Each row below holds a small network's activations on one record, seen along a few directions.
Here are examples, each followed by its value of one field, Pufo.
Other fields move the rows too, some of them a lot.
In the rows, 500 means zero.
Random noise pushes rows far along 3 fixed directions. That doesn't count. These rows show it; they differ only by the noise:
512  484  588  457  583  585  578  588  505  361  477  372  541  524  430  454  514  551  522  436  545  391  545
392  319  528  592  542  646  482  373  569  650  396  685  377  627  631  474  329  588  406  493  454  717  442
541  316  639  559  436  541  610  528  418  503  518  405  387  580  506  453  500  558  460  477  456  534  530
567  303  673  558  422  531  626  557  389  478  533  356  372  574  481  446  521  564  462  467  461  517  550
498  643  454  381  620  546  601  595  567  302  496  374  730  490  425  481  574  468  600  465  544  230  516

486  819  332  412  599  467  333  518  616  416  512  629  653  351  428  548  478  432  551  537  604  397  505 -> k4
442  576  585  484  678  617  391  581  561  386  428  501  463  421  376  464  409  604  471  400  656  561  608 -> k9
454  632  198  492  403  356  531  356  601  650  598  695  746  521  652  578  559  309  583  655  357  408  357 -> k3
592  683  536  534  422  409  358  605  478  449  619  470  446  315  344  553  547  493  482  493  634  535  640 -> k1
527  418  561  624  413  506  410  425  471  615  502  632  280  510  547  499  394  520  397  528  486  718  518 -> k5
523  413  511  566  400  473  538  466  423  569  537  522  405  532  537  493  474  508  466  539  431  586  490 -> k9
628  384  759  420  495  478  568  690  328  302  524  118  424  458  309  448  659  568  526  377  563  368  604 -> k2
480  610  279  618  313  389  350  326  556  763  567  840  473  456  646  592  432  366  452  660  410  663  423 -> k6
356  459  438  504  607  596  332  352  606  655  325  727  454  548  620  528  343  547  443  496  502  690  391 -> k6
295  523  272  334  721  624  559  322  722  483  306  597  761  616  656  525  473  454  585  493  438  368  313 -> k7
391  438  367  442  565  490  490  352  550  629  404  630  579  592  658  521  452  483  521  551  399  527  330 -> k4
539  77  747  672  295  426  514  450  276  761  499  445  103  620  611  467  473  634  385  497  392  838  477 -> k8
454  687  382  485  560  511  365  479  627  509  481  659  586  423  497  530  447  460  521  517  559  506  497 -> k2
532  695  259  568  292  298  443  397  549  668  633  722  580  420  619  596  547  297  533  671  410  503  460 -> k6
568  431  636  570  426  463  458  563  431  517  563  455  352  470  446  478  504  546  462  477  532  599  574 -> k2
465  756  201  504  423  351  478  397  629  602  576  719  708  449  629  583  528  306  583  650  429  418  429 -> k5
584  498  541  461  471  505  611  566  450  380  544  359  535  507  434  479  587  475  518  487  495  359  528 -> k7
415  551  429  493  598  601  468  444  624  507  453  608  580  505  511  522  445  500  470  485  540  519  495 -> k7
577  588  526  553  399  364  474  592  435  502  626  443  470  404  433  514  576  476  527  525  542  493  583 -> k8
459  306  589  558  467  494  436  433  437  666  423  537  314  563  586  494  439  587  441  489  465  712  445 -> k8
514  545  332  505  384  359  586  440  518  596  597  565  656  546  613  532  575  380  584  616  369  402  402 -> k3
418  570  542  484  638  566  304  500  584  521  396  568  462  428  450  538  423  579  453  423  640  646  535 -> k1
480  495  452  562  465  483  357  400  513  633  505  711  372  478  558  521  386  510  422  562  488  682  469 -> k4
602  683  364  440  356  311  633  580  430  398  685  353  716  405  431  543  704  332  616  585  442  226  537 -> k9
475  595  513  510  575  537  381  534  543  486  481  566  482  433  449  510  432  549  470  470  605  558  555 -> k1
275  553  339  394  795  686  396  342  715  543  234  718  669  602  631  513  325  531  514  473  509  531  330 -> k5
440  272  472  527  442  466  562  352  470  707  444  563  473  670  688  504  489  493  489  550  335  602  333 -> k3

Which value of Pufo does each new row have?
506  488  481  543  433  453  534  500  471  539  547  520  476  492  522  498  501  493  505  534  461  535  521 -> k9
589  690  509  577  370  346  372  576  498  515  649  517  437  318  412  564  556  443  488  526  605  569  643 -> k1
500  638  572  425  658  567  434  639  546  298  490  401  555  385  326  473  499  562  533  406  660  419  615 -> k9
523  460  672  395  641  569  519  632  441  315  408  254  510  499  369  460  542  589  523  382  593  395  549 -> k5
482  686  516  593  499  488  231  525  583  550  549  643  402  306  391  579  429  527  415  472  685  706  648 -> k1
293  758  342  391  879  703  231  429  789  445  290  801  646  451  498  504  261  579  502  449  674  554  434 -> k4
469  622  582  603  558  547  231  515  601  538  490  654  328  343  407  538  370  577  394  437  697  770  648 -> k1
514  323  600  497  440  463  558  500  375  540  472  374  397  549  521  483  542  537  486  479  436  545  479 -> k9
599  395  673  630  327  433  456  565  347  549  606  438  249  428  420  493  504  543  408  492  524  672  632 -> k9
